A small network was trained on invented records. Each row is its activation on one of them, seen along a few directions.
After each row come some of the record's fields: DUP, BUFON, DOF, NUTA.
A field that a record lacks is left out.
Other fields move the rows too, some of them a lot.
In the rows, zero is written as 500.
Strong random noise was added to every row along 4 fixed directions; ignore it. To show where, here is one row again and again, with new noise each time:
[397 578 465 154 282 635 430 149 486 381 298 534 569 558 431 543 576 484]
[546 490 748 440 575 437 382 557 439 398 594 568 621 372 552 468 608 475]
[432 563 591 486 464 644 579 525 673 296 402 556 549 363 459 412 540 530]
[510 645 537 553 490 690 620 595 594 500 494 407 599 380 505 480 487 528]
[548 643 607 374 436 448 458 442 385 483 534 569 601 404 407 548 570 337]
[533 624 609 502 497 553 540 569 510 464 533 505 598 364 467 491 534 442]

[578 553 444 288 442 378 326 441 259 558 417 498 565 458 505 594 507 257]  DUP=zugif, BUFON=nul, DOF=vogal
[448 591 491 360 365 663 530 207 377 728 575 324 580 685 480 622 552 639]  DUP=karud, DOF=vogal, NUTA=subi
[529 454 356 331 430 609 386 393 517 515 388 354 514 548 631 527 438 536]  DUP=vova, BUFON=lak, NUTA=sareg
[439 179 607 416 636 565 294 384 483 477 544 429 524 710 820 458 562 863]  DUP=vova, BUFON=lak, NUTA=gid
[434 443 514 500 527 684 544 484 619 462 441 396 546 551 595 463 510 697]  DUP=vafak, NUTA=gid
[498 395 450 526 539 558 447 522 507 529 475 381 487 529 642 499 458 609]  DUP=vova, BUFON=nul, DOF=vogal, NUTA=gid
[499 518 468 667 580 515 614 585 384 717 617 475 489 628 508 535 468 546]  DUP=vova, BUFON=nul, DOF=vogal, NUTA=gid
[597 471 510 543 519 320 444 576 432 493 557 548 455 400 453 521 463 331]  DUP=vova, BUFON=lak, NUTA=gid
[400 659 377 678 493 600 766 647 608 489 377 606 447 467 364 437 422 456]  DUP=vova, BUFON=lak
[595 511 295 442 408 432 448 456 379 652 470 392 441 555 496 620 399 345]  DUP=vova, BUFON=nul, DOF=fabib, NUTA=noku
[644 582 606 618 588 447 483 699 455 609 685 407 581 327 530 510 499 421]  DUP=vova, BUFON=lak
[420 521 438 261 409 458 390 296 436 418 339 614 512 559 455 497 553 436]  DUP=vova, BUFON=lak, NUTA=rut
[505 567 594 580 506 500 574 516 492 571 621 458 528 478 441 523 524 540]  DUP=karud, DOF=vogal, NUTA=subi
[628 543 554 572 534 581 542 588 519 630 666 315 567 464 561 546 477 538]  DUP=vafak, NUTA=sareg
[443 613 391 392 363 624 558 278 392 676 479 438 522 664 443 597 510 524]  DUP=vova, BUFON=nul, DOF=vogal
[542 512 547 789 686 515 619 793 497 625 640 460 519 464 594 471 432 583]  DUP=vova, BUFON=lak
[603 583 408 745 630 566 617 782 487 730 603 334 532 473 588 528 379 522]  DUP=vova, BUFON=lak, NUTA=gid
[455 609 477 458 469 646 578 455 436 602 481 446 584 566 500 533 505 548]  DUP=voz
[468 391 368 416 415 620 470 290 502 591 459 378 452 687 563 556 453 635]  DUP=vova, BUFON=lak, NUTA=gid
[494 459 482 162 357 466 320 214 443 392 375 506 535 546 493 550 563 430]  DUP=vafak, NUTA=sareg
[526 544 466 499 439 620 582 525 624 445 455 445 500 443 463 482 454 471]  DUP=vafak, NUTA=noku
[393 576 519 419 426 568 520 382 449 490 444 573 533 553 430 492 564 519]  DUP=vova, BUFON=nul, DOF=vogal
[730 602 490 547 555 391 408 569 272 838 772 289 590 488 590 657 452 410]  DUP=vova, BUFON=lak, NUTA=rut
[522 497 485 413 464 413 442 325 355 641 585 497 501 637 459 590 547 484]  DUP=vova, BUFON=lak, NUTA=rut
[365 517 256 425 303 693 627 342 714 364 210 513 382 565 365 472 441 503]  DUP=vova, BUFON=nul, DOF=vogal, NUTA=sareg
[624 516 391 519 407 514 542 440 599 579 567 325 440 518 471 594 400 478]  DUP=vafak, NUTA=sareg
[567 555 429 504 484 449 479 438 371 716 605 407 503 616 495 616 502 483]  DUP=vova, BUFON=nul, DOF=vogal, NUTA=rut
[317 381 353 236 396 465 391 291 475 264 151 717 414 621 463 447 524 444]  DUP=vova, BUFON=nul, DOF=vogal, NUTA=noku
[372 387 381 560 457 636 605 466 742 324 316 533 380 523 493 400 432 620]  DUP=vova, BUFON=lak, NUTA=gid
[582 471 576 403 548 546 363 506 490 539 562 329 620 485 651 520 542 580]  DUP=vafak, NUTA=rut
[554 412 450 743 628 538 591 824 732 390 442 430 431 336 570 406 385 521]  DUP=zugif, BUFON=lak, NUTA=noku
[508 778 406 449 389 798 638 464 522 692 462 246 649 438 483 556 468 520]  DUP=zugif, DOF=vogal
[477 549 613 701 554 535 705 644 639 424 564 578 482 403 392 427 515 510]  DUP=vafak, NUTA=gid
[490 579 478 523 534 664 537 542 536 601 514 365 583 518 610 488 489 634]  DUP=vova, BUFON=lak
[600 645 449 626 520 427 565 752 430 549 500 536 506 313 412 517 430 231]  DUP=vova, BUFON=nul, DOF=vogal
[410 434 391 577 566 693 567 534 559 584 417 370 506 637 662 482 436 743]  DUP=vova, BUFON=lak
[404 416 377 365 433 726 442 421 586 400 266 422 512 539 628 462 464 609]  DUP=vova, BUFON=nul, DOF=vogal
[548 543 299 560 476 479 561 575 409 650 452 437 444 543 471 568 379 372]  DUP=vova, BUFON=nul, DOF=vogal, NUTA=noku
[452 530 580 408 515 352 421 540 566 250 356 674 516 332 425 430 563 386]  DUP=zugif, DOF=vogal
[480 519 355 423 458 485 480 393 419 587 429 503 476 646 501 566 453 499]  DUP=vova, BUFON=lak, NUTA=gid
[659 622 481 693 587 482 563 729 497 676 670 366 538 388 546 532 418 442]  DUP=vova, BUFON=lak, NUTA=rut

Here are new rows. What are their fields?
[480 549 411 681 593 654 632 679 561 643 491 354 527 547 577 499 445 644]  DUP=vova, BUFON=nul, DOF=vogal
[503 578 529 595 598 423 507 629 371 628 566 505 552 520 525 526 514 504]  DUP=vova, BUFON=nul, DOF=vogal
[480 610 412 576 554 594 561 681 475 568 415 446 559 454 541 485 453 486]  DUP=vova, BUFON=nul, DOF=vogal
[679 724 527 571 436 411 576 576 481 612 666 425 543 331 338 597 487 269]  DUP=vafak, NUTA=rut
[631 644 680 531 577 482 479 632 374 643 716 406 670 374 539 536 553 437]  DUP=vafak
[511 555 362 570 505 554 582 535 473 634 489 440 481 584 509 548 417 522]  DUP=vova, BUFON=lak, NUTA=gid
[506 446 433 385 483 373 365 394 390 504 448 549 473 578 524 557 492 458]  DUP=vova, BUFON=lak, NUTA=gid
[424 284 565 482 569 661 460 431 687 386 463 387 501 614 700 435 531 837]  DUP=vafak, NUTA=gid
[565 554 237 493 410 445 533 523 523 535 365 464 400 491 428 560 346 317]  DUP=vova, BUFON=lak, NUTA=noku
[401 588 378 387 412 622 528 478 586 356 250 535 500 411 487 427 477 445]  DUP=vova, BUFON=nul, DOF=vogal
[398 572 243 469 353 677 652 306 473 673 380 425 433 735 416 579 423 556]  DUP=vova, BUFON=nul, DOF=vogal, NUTA=gid
[356 577 546 400 460 693 565 423 688 335 341 506 576 488 495 413 584 659]  DUP=vafak
[437 290 577 361 548 504 325 329 453 451 498 533 508 670 668 477 572 698]  DUP=vova, BUFON=lak, NUTA=gid
[450 505 394 449 518 843 497 489 589 626 412 187 622 570 734 485 472 778]  DUP=vova, BUFON=lak
[547 529 531 412 402 496 476 413 518 436 499 491 511 422 427 526 508 400]  DUP=vafak, NUTA=gid
[380 456 648 381 511 610 438 450 699 223 371 532 577 421 562 384 621 673]  DUP=vafak
[399 572 512 424 409 576 607 354 534 432 421 598 509 550 364 490 560 493]  DUP=vafak, NUTA=gid
[557 492 524 724 567 466 602 645 556 582 657 463 442 491 459 496 479 522]  DUP=vova, BUFON=nul, DOF=vogal, NUTA=rut
[351 508 477 476 424 651 604 392 614 394 357 587 473 531 414 440 534 577]  DUP=vova, BUFON=lak
[457 420 494 416 464 409 426 370 377 508 493 619 449 638 457 525 536 466]  DUP=vova, BUFON=nul, DOF=vogal, NUTA=gid
